Each row below holds a small network's activations on one input, seen along a few directions.
In each table, some parts of the input vary, and every possible input appears once, in random order.
Descriptions start from the smaller parts, as in this example, which fits no table here: values(2) and (point or ring(11) or (ring(5) and line(6))).
Shared parts are said once, and a part with two or three values counts as separate values.

Other details of the inputs shift rows strongly along two fixed directions, in all tables alike. That doesn't count.

Table:
row 1: [ -8  -8 -19  -3  -3  20  -4 -12 -19   7  -1   3  10  14  -5]
row 2: [ 10  15  20  14 -15 -10  19   5  30   7  11  -9 -15 -26   1]
row 3: [  9  -3   4  -8  -2  -8  -2   9   9 -20  -4  -7   2   6   4]
row 4: [  2  12   5  14  -5   5  13  -3  13  17   9  -1  -8 -19  -3]
row 5: [ -4  10  29   0  -6 -33  -2  11  19  -6   1  -2 -11 -19   5]
row 6: [-16  17  19  17  -7 -13  26  -2   5  23  21  -2 -22 -37  -6]
row 7: [  0   8  -3  10   0   7   7  -8   3  10  12  -4  -5 -10  -3]
row 8: [10  2 11  1 -1 -7  1 14 16 -7 -8  0 -2 -3  4]
row 9: [-15   4 -17  17   2  34   8 -24 -20  36  10   6   4  -7 -10]
row 10: [  6 -18 -19 -21   6   3 -22   1 -15 -28 -13   6  14  33   2]
row 11: [ -3  13  17  17  -5   4  24  -3  16  18  15 -15  -7 -30  -1]
row 12: [ -6  -8 -20  -3  -3  20  -6 -14 -17   6   0   6   8  14  -5]
row 13: [ 8  6  6  6 -4 -5  6  0 14 -3  8 -7 -6 -9  0]
row 14: [ 16   1  19  -7  -3 -20   3  20  25 -26  -6 -11  -2  -2   6]
row 15: [ -9 -14 -22  -5  12  23 -12 -10 -29   2  -5   6  17  20  -3]
row 16: [  8   1  27 -13   0 -38  -2  22  18 -15  -3   1 -16   0  11]
row 17: [-19   6  -9  21  -3  33  17 -21 -15  42  14  -2   2 -17  -9]
row 18: [  9 -15 -19 -17  14   2 -25   4 -13 -25 -15  12  14  32   1]
row 19: [ 25  -4   6 -18  -1 -25 -17  26  22 -40 -19   5   1  19  11]
row 20: [ -7  -8 -16   1  11  20  -8  -9 -20   6  -2   5  10  11  -4]
row 21: [-20   0 -15  14  -3  35  12 -23 -22  37  11   0   8  -7  -9]
row 22: [ 21  -9  11 -21  -4 -23 -11  28  19 -40 -22  -1   6  19  10]
row 23: [-16 -11 -26 -15   8   6 -19 -16 -46  12  -5  11   8  17  -6]
row 24: [ -8  16  26  15  -8 -32  20   3  22  13   7 -10 -24 -33   5]
row 25: [  8 -15 -16 -17  16   3 -24   4 -15 -25 -17  11  15  32   2]
Each input here is: values(5) or (values(2) and ring(10)).
Change only the values(2) part in row 17. List by row number the other rows that result. -> row 15
Which other rows belong to the same alternative as row 6? List them by row number. -> row 5, row 16, row 23, row 24

Table:
row 26: [ 17   9  24   4 -14 -14  16  18  37 -15   2 -19  -8 -16   4]
row 27: [ 18  -9   1 -11   6  -4 -16  24   7 -29 -23   3  12  23  10]
row 28: [-24   8   4  20  -3   6  22 -19 -17  37  18  -1 -21 -30  -9]
row 29: [ -9 -10 -23  -3  -4  31  -2 -12 -20  12   0   2  14  16  -7]
row 30: [ 16 -13  -4 -16   1  -8 -13  14   7 -41 -13 -11  13  22   5]
row 31: [-18  -7 -18 -10   8   3  -8 -13 -39  19   5   9   4   7  -5]
row 32: [ 27 -11 -12 -18   0 -10 -20  10  10 -39 -12   7   6  30   5]
row 33: [-23  -9 -20  -9   7  14 -20 -20 -47  19   7  13  11  13 -10]
row 34: [ 21  17  20  11  -3  -9  11  20  36  -6   0  -6 -12 -19   9]
row 35: [-24  -9 -27  -5   8  13  -9 -17 -50  13   0  18   6  10 -12]
row 36: [  2 -15  -7  -8  18  18 -11   5 -10 -11 -19   4  23  18   1]
row 37: [ -2 -18 -12 -12   3  15  -5  -4 -15 -21  -8 -10  23  21   1]
row 38: [ 12  11   0  15  -7   3  13 -11  19   0  20 -13  -9 -17  -3]
row 39: [ 21  -5  -3 -15  -3  -9 -11  15  16 -35 -11  -2   3  18   6]
row 40: [ -4 -17   1 -12   4 -28 -20  14  -4 -24 -16  14  -1  18   8]
row 41: [-16  -9 -11  -5   6 -15 -11  -1 -17  -3  -6  13   3  16   0]
row 42: [  3   9  37   2  -6 -33   5  14  22   1   9 -10 -22 -25   7]
row 43: [  5  16  23   4 -18 -35   4   4  25   5 -12 -12 -12 -29   8]
row 44: [-22  -8 -18 -10  10   8 -17 -19 -41  17   4   9   7  19  -7]
row 45: [ -9   7  17   5  -2 -17  14  -1   2  22  13  -8 -21 -24   4]
row 46: [ -3  15  -3  24   9  27  14 -13   7  31  13  -3  -4 -26  -8]
row 47: [  3  -3 -27   8  19  30 -12 -18 -15  12   2  14  10  11  -9]
row 48: [ -2  15   0  20  -9  22  18 -11   8  29  14  -4  -8 -19  -7]
row 49: [  1  12  -9  19 -12  22  18 -20   7  30  23   0 -10 -18  -8]
row 50: [ 14  -9  10 -10   5  -2  -5  22   8 -25 -21   0  15  14  12]
row 51: [ 17  13  26  11   5  -8  11  21  38  -6  -5 -12  -5 -22   3]
row 52: [-28  -8 -22   3   4   8 -11 -16 -36  18   5  18   8   6  -9]
row 53: [  5  -4   5 -19   7 -35  -8  19  -3 -29 -18   7  -7  14   4]
row 54: [-13   4   3  13 -13  28  27 -13   1  30  14 -11   4 -19  -5]
row 55: [ 14  -8 -21  -6   3  12 -16  -5  -8  -9  -7  16   8  27  -3]
row 56: [-22  14   2  13   1  -1  22 -18 -14  46  22  -7 -15 -25  -6]
row 57: [ -5 -10 -33  -6  -1  33  -8 -16 -22   9   1   9  11  21  -6]
row 58: [  5  15  -4  26   0  22  14 -14   6  30  18   3  -8 -20  -3]
row 59: [ 17  12  14   6  -9 -11  13   8  34 -17   9 -21 -10 -18   4]
row 60: [ -4  -5   5 -21   4 -26 -23  10  -5 -28 -11  14   3  18   5]
row 61: [ -5  -5   4 -20   7 -28 -19   7  -3 -26 -13  10   1  24   6]
row 62: [ -2  11  36   3  -6 -36   7  11  30  -8   4  -5 -23 -21  10]
row 63: [ 12   7  30   5 -11  -7  20  19  32  -6  -4 -13  -2 -15   5]
row 64: [ 11 -13   6 -16  -4  -4  -2  15   9 -31 -14  -8  14  16   7]
row 65: [ -6  11   5  21 -10  22  21  -8   6  30  11  -9  -3 -18  -9]
What do these inputs look like to the network? -> point or (values(3) and ring(5)) or (line(4) and line(6))
Change only the line(4) part in row 54. List by row number the other rows that result. -> row 29, row 49, row 57
Change only the line(4) part in row 26. List by row number the other rows that result. -> row 32, row 39, row 64

Table:
row 66: [-21  12 -17  30  -4  53  20 -36 -20  56  27  -3   4 -25 -17]
row 67: [ 13  14  17  16  -4   1  18  11  29   1   8  -7  -7 -24   0]
row 68: [-29 -18 -36 -12   9  15 -22 -23 -57  14  -7  19  15  27  -8]
row 69: [-12 -20 -41 -10   4  46 -14 -23 -46  10  -2  11  25  34 -10]
row 70: [ 18 -20 -16 -23   6   3 -22  12  -5 -31 -24   7  17  39   7]
row 71: [ -4 -17  -7 -25  13 -20 -28   8 -22 -24 -14  15   5  31   5]
row 72: [ 24  16  33   6 -17 -17  21  22  48  -7   3 -19 -14 -25   8]
row 73: [-22   7 -20  29  -5  52  29 -33 -22  54  29  -4   2 -20 -16]
row 74: [  2  13  11  21  -4   8  24  -3  22  11  13 -15  -8 -26  -2]
row 75: [ -2  17  -7  23 -11  12  16 -22   9  28  26  -1 -16 -23  -9]
row 76: [  5 -16 -28  -9  15  23 -21  -2 -21 -14 -17  15  20  33  -2]
row 77: [  0  16  42   6 -12 -44  15  20  36  -5   3  -5 -23 -29   8]
row 78: [ 30 -13   8 -24   5 -26 -22  29  25 -56 -28  -4  10  28  15]
row 79: [-21   8 -20  31  -3  53  29 -34 -20  57  26  -5  -1 -20 -15]
row 80: [-14  15  10  10   0 -10  15 -10  -6  30  19  -6 -17 -29  -4]
row 81: [  3 -13  -3 -27  10 -30 -26  14 -16 -28 -19  10   3  24   6]
row 82: [ 15 -18 -10 -25   4  -4 -24  13  -2 -45 -21   2  20  35   5]
row 83: [  3  13  13  16 -10   7  18  -6  22  13  13 -18  -4 -24  -1]
row 84: [-32 -20 -38 -12   8  17 -24 -25 -60  14 -10  22  18  31  -9]
row 85: [ 28  18  34  10  -6 -22  14  25  54 -13  -3 -13 -13 -26  10]
row 86: [  6  18  42   2  -3 -44  15  20  33  -3  11 -10 -27 -31   8]
row 87: [ 14 -10  13 -30   4 -50 -24  30   6 -46 -26   7  -3  20  13]
row 88: [ 17 -13 -12 -18   6   5 -25  11  -2 -27 -21   8  18  31   5]
row 89: [  6  15  43   2  -8 -48  12  24  37 -10   4  -7 -26 -28  11]
row 90: [-11  12   0  26  -5  26  27 -17   4  28  23 -13  -3 -28  -9]
row 91: [-16 -15 -12 -15   7  -8 -21  -3 -28  -7 -10  16   6  24   0]
What do these inputs look like to the network? -> point or (values(2) and line(5)) or (values(3) and ring(5))
Start at row 85 and move only the ring(5) part, one step at a time. The first step leads to row 88. Which rows follow, in order? -> row 66, row 67, row 76
Change only the line(5) part in row 68. List by row number the other rows that result. -> row 80, row 81, row 84, row 87

Table:
row 92: [ 24 -12  -5 -17  -6  -9  -7   8  13 -45 -15 -10  13  25   4]
row 93: [ 25 -11  -2 -15  12  -5 -15  22  23 -46 -10 -11   8  19   7]
row 94: [  7  12  32   1  -5 -29  22  19  25   5  13 -11 -16 -25   6]
row 95: [ -1  -9 -24   7  15  37  -2  -8 -24   8 -14  12  25  20  -7]
row 96: [ -1 -11 -26  -1  18  45 -16 -11 -23  -1   5   8  21  21  -7]
row 97: [  9  14  34   7 -11 -26  25  19  21   8  14 -18 -24 -35   4]
row 98: [-27 -12 -26  -9   7  10 -19 -18 -40  -1  -8  15  15  15  -6]
row 99: [-12 -10  -7 -20   2 -11  -8   4 -16 -21 -11  11   5  21   1]
row 100: [ -2 -14 -36  -1  10  32  -5 -22 -21  -5   2  -9  20  25  -8]
row 101: [ -4   1 -39  -4  -1  12 -24 -14 -31   9   2  21   9  29 -14]
row 102: [-24  12   1  14   3  19  15 -25 -15  48  21  -8  -3 -18  -7]
row 103: [  9 -10  19 -14   8 -36 -18  21  14 -26 -18   5   4  14  13]
row 104: [ -3  10 -11  23  -3  21  24 -25  -6  46  25   6 -22 -32 -10]
row 105: [ 22   1   3  -6   3 -29 -17  15  18 -37 -10  12 -17  22  17]
row 106: [ 21  14  34  13 -30 -11  27   8  48  -6  13 -22  -9 -30   5]
row 107: [ -8 -15 -27  -5  -6  38  -8  -7 -19  12 -15   6  20  23   0]
row 108: [-26 -12 -18  -2   9   5 -14 -14 -30   7  -1  14  12  12  -6]
row 109: [ 15  22  32  22 -13  -8  36  23  54  11  -5 -18 -13 -37   6]
row 110: [-26  13   5  24  -2  12  18 -28 -11  45  17  -5  -5 -34  -5]
row 111: [  1  -8  -5 -23   4 -11  -8   8 -18 -16  -8   4   7  15   4]
row 112: [ 20 -14   4 -22 -17  -3 -16  21  17 -34 -20   1  13  24  11]
row 113: [-29   8   3  22  -9  13  26 -18 -16  41  25  -6 -17 -27 -12]
row 114: [-24   4   1  25  -1  16  10 -25 -20  46  15  -5  -7 -25  -7]
row 115: [ 10  -4   6 -30   7 -25 -20  16   1 -35 -23  -1   6  20  11]
row 116: [  5  -9  13 -14   0 -36 -19  24   5 -37 -19   2  -4   6   7]
row 117: [  8  19  36   6  -8 -25  14  14  26   5   5 -22 -22 -31   6]
row 118: [ -1  -8 -43  -4  12  13 -27 -21 -28   7   3  20   9  18  -3]
row 119: [ 29  -1  13  -6  12   0  -9  27  19 -35 -16   6  10  10   7]
row 120: [ -5  13  35   7  -9 -31  25  16  32   2  13  -7 -21 -24   4]
row 121: [-10  19  -4  20  -2  20  11 -30   2  44  20   7 -19 -22 -19]
What do these inputs look like to the network? -> values(5) or ring(10) or (values(3) and ring(5))
Which other rows belong to the same alternative as row 105? List them by row number. -> row 101, row 104, row 118, row 121

Table:
row 122: [ -3 -18  -3 -20   0   3  -6  10 -19 -16 -15  -4  17  25   3]
row 123: [ 14  13  27  10  -9 -12  13  17  43 -14  -5 -13  -2 -19   6]
row 124: [ 25   9  31   4   5 -19   6  29  40 -25  -3 -10  -8 -15   9]
row 125: [  7 -16   8 -27  -1 -14  -8  25   0 -33 -19  -8  11  21   9]
row 126: [ -3  -8 -21  -2  16  30 -11  -7 -25   6  -2  11  16  16  -6]
row 127: [ -5   6  18  -1  -2 -33   1   7   8   5   7   4 -17 -12   5]
row 128: [-26  15   7  16  -2  -8  11 -19 -14  36  17  -6 -14 -34  -6]
row 129: [  9  -9 -16 -10  -8  11 -15  -3  -2 -19  -7   4  15  23  -1]
row 130: [-22 -12 -18 -11   8  -4 -18 -11 -37   9   1  21   1  22  -2]
row 131: [ -2  12  -2  22  -1  24  20 -18   3  24  28 -11  -8 -23  -9]
row 132: [  0  -9   6 -26   9 -40 -28  13  -9 -30 -20   7  -1  19   8]
row 133: [  4  12   3  12   4  13  13   2   7  18   5   0  -3 -16  -3]
row 134: [ 24   9  22  -1 -14 -24   7  20  48 -33  -3 -15  -5  -8   7]
row 135: [  7  11  -4  13  -7  10  17  -8   8  20  13  -6 -11 -15  -5]
row 136: [-10   8   1  27   6  27  20 -16   3  29  16  -9  -1 -24  -6]
row 137: [ -7   9  -9  21  -6  22  20 -22   5  19  19 -13  -1 -17  -7]
row 138: [-19 -10 -15 -14  12  -6 -24 -15 -36   9  -2  14   3  20  -1]
row 139: [ -8  12   4  23 -11  26  16 -13  10  29  11  -6   3 -22  -6]
row 140: [ -6   9   0  20  -9  28  13 -13   5  32   8  -2   1 -19  -5]
row 141: [ 15 -11   0 -11   9  -8 -14  18  15 -39 -24   0  14  22   9]
row 142: [ 29  10  26   0  -2 -25   8  31  41 -18 -14  -5 -11 -11  10]
row 143: [ -5  11  -2  25  -2  22  23 -20   7  25  26 -14  -9 -25  -7]
row 144: [  2 -10 -30  -8  10  27 -13 -12 -27  -3   4   9  13  23  -7]
row 145: [ 13 -12 -17 -14  -6   9 -17  -1  -3 -18 -10   7  11  26   2]
row 146: [  0  -7   8 -26   9 -36 -27  11  -8 -25 -17   8  -3  19   8]
row 147: [  3  -8 -32  -8   8  24 -10 -12 -25   1   0  10  10  23  -7]
row 148: [-30   8   6  13  -6  -8  18 -11 -15  28  15  11 -20 -22  -8]
row 149: [ 13   3  39  -9 -11 -29  19  28  33 -21  -5 -20  -6 -16  11]
row 150: [-16 -11  -7 -15   5 -19 -16   2 -24  -7  -6  20  -3  20   0]
row 151: [ -6  10  23   3  -6 -43   6  11  11  -4   0  -5 -16 -29   4]
row 152: [ -1 -12 -24  -3   5  27 -13  -9 -22   9 -14  13  14  23  -1]
row 153: [  3 -11 -31  -6  -3  25 -11 -15 -21   4  -5   9   9  25  -4]
What do these inputs look like to the network? -> values(3) or line(9) or (values(2) and ring(10))
Change only the values(2) part in row 141. List by row number the other rows that result. -> row 137
Start at row 151 and move only the line(9) part, one step at a time. The first step leads to row 128. Which rows follow, in order? -> row 132, row 146, row 138, row 127, row 130, row 150, row 148
